A small network was shown many inputs. Here are its activations along a few directions, one row for each input.
In each table, some parts of the input vary, and every possible input appears once, in random order.
A made-up example of a description, with smaller parts first: one of 4 places along a line, together with either a single point or one of 11 places along a line or (one of 3 separate values, together with one of 5 places around a ring).
Shared parts are said once, and a part with two or three values counts as separate values.
(in the rows, 128 means zero)

Other details of the inputs vary at random and push rows far along two fixed directions, the same in every table; ignore that.

Table:
row 1: [143 160 146  99 159 213 100 135 108 120 115 114 160 177]
row 2: [129 145 126 104 164 135 156 130 133 119 131 103  54 122]
row 3: [136 106 124 173 124 112 127 136 136 148 127 138 135 127]
row 4: [124 113 109 165 119 106 129 125 125 138 135 148 140 118]
row 5: [129 120 132 149 111 111 121 145 134 145 132 143 153 117]
row 6: [131 162 130  83 164 208 108 102 100 111 110 108 141 182]
row 7: [125 111 124 128 107  91 130 120 133 112 133 123 124 111]
row 8: [135 111 132 153 110 112 116 146 135 136 132 136 150 123]
row 9: [120 145 148  87 133 126 151 142 140 117 132 115  85 107]
row 10: [119 118 111 140 108  90 130 109 127 137 131 143 137 117]
row 11: [119 113 132 141 100 105 126 138 132 126 133 147 156 112]
row 12: [134 148 143 108 169 142 157 143 141 137 129 111  64 116]
row 13: [146 132 119 162 130 201  79 114 101 146 107 146 219 194]
row 14: [123 108 110 147 108  92 124 111 127 129 128 136 133 123]
row 15: [122 138 141  87 145 127 147 127 131 102 134 106  88 111]
row 16: [124 122 109 157 116 109 131 122 129 146 132 145 136 122]
row 17: [122 143 139  83 139 118 150 121 136 110 136 107  81 108]
row 18: [123 110 129 138  97 106 123 137 135 124 127 137 149 117]
Each input here is: one of 3 separate values, together with one of 6 places around a ring.
Q: The inputs of row 9 and row 11 match in every part but the choice among 3 separate values. If row 12 is changed in the same way as row 9 into row 11, which row does it become?
A: row 13
Q: Which other rows does row 1 become when the choice among 3 separate values takes its other values? List them by row number.
A: row 5, row 8
Q: Which other rows does row 14 become when the place on the ring of 6 takes its other values? List them by row number.
A: row 2, row 3, row 7, row 8, row 18
Q: Which other rows does row 4 become when the choice among 3 separate values takes its other values? List them by row number.
A: row 2, row 16

Table:
row 19: [140 125 130 129 150 143 126 125 126 121 126 106 113 144]
row 20: [133 145 124 111 162 159 134 124 117 113 130 116  93 141]
row 21: [115 124 112 135 103 114 111 112 121 132 125 145 168 124]
row 22: [117 147 149  79 160 127 158 135 136 106 136 113  76 105]
row 23: [101 104 119 144  99   4 182 143 163 134 163 141  56  40]
row 24: [133 108 117 165  96 119 107 117 127 151 117 142 178 143]
row 25: [123 118 121 137  91 108 108 123 127 137 124 138 162 133]
row 26: [128 129 112 146 115 135 118 106 124 144 117 144 154 146]
row 27: [128 119 111 148 132 118 122 112 123 143 127 139 138 138]
row 28: [130 133 134 112 113 131 112 122 124 120 123 121 146 131]
row 29: [131 136 130 113 119 145 127 128 133 126 117 115 123 144]
row 30: [132 133 124 121 167 122 152 122 127 120 133 110  77 114]
row 31: [119 122 128 136 123 135 126 126 125 123 133 138 144 121]
row 32: [121 126 126 120 122 116 128 118 123 120 139 137 148 119]
row 33: [127 136 155  91 141 150 132 137 129 107 129 110 117 129]
row 34: [122 142 119 113 128 147 132 116 121 132 122 123 125 140]
row 35: [136 129 135 110 118 138 112 123 125 115 120 128 159 139]
row 36: [133 146 141  97 150 167 132 143 121 109 120 107 106 148]
row 37: [126 144 128 112 147 156 136 130 116 117 125 127 110 136]
row 38: [137 131 123 174 129 127 131 148 134 164 138 156 145 119]
row 39: [140 111 124 152 119 121 110 120 126 141 119 129 145 141]
row 40: [126 116 140 136 116 124 124 143 132 119 131 130 139 121]
row 41: [135 125 128 123 143 146 125 136 130 114 129 110 106 137]
row 42: [139 123 141 169 130 120 126 163 144 164 130 146 145 118]
Q: What do these inputs look like to the network?
A: one of 2 separate values, together with either a single point or one of 11 places around a ring
Q: The inputs of row 30 and row 19 match in every part but the choice among 2 separate values. If row 37 is changed in the same way as row 30 into row 19, which row does it become?
A: row 36
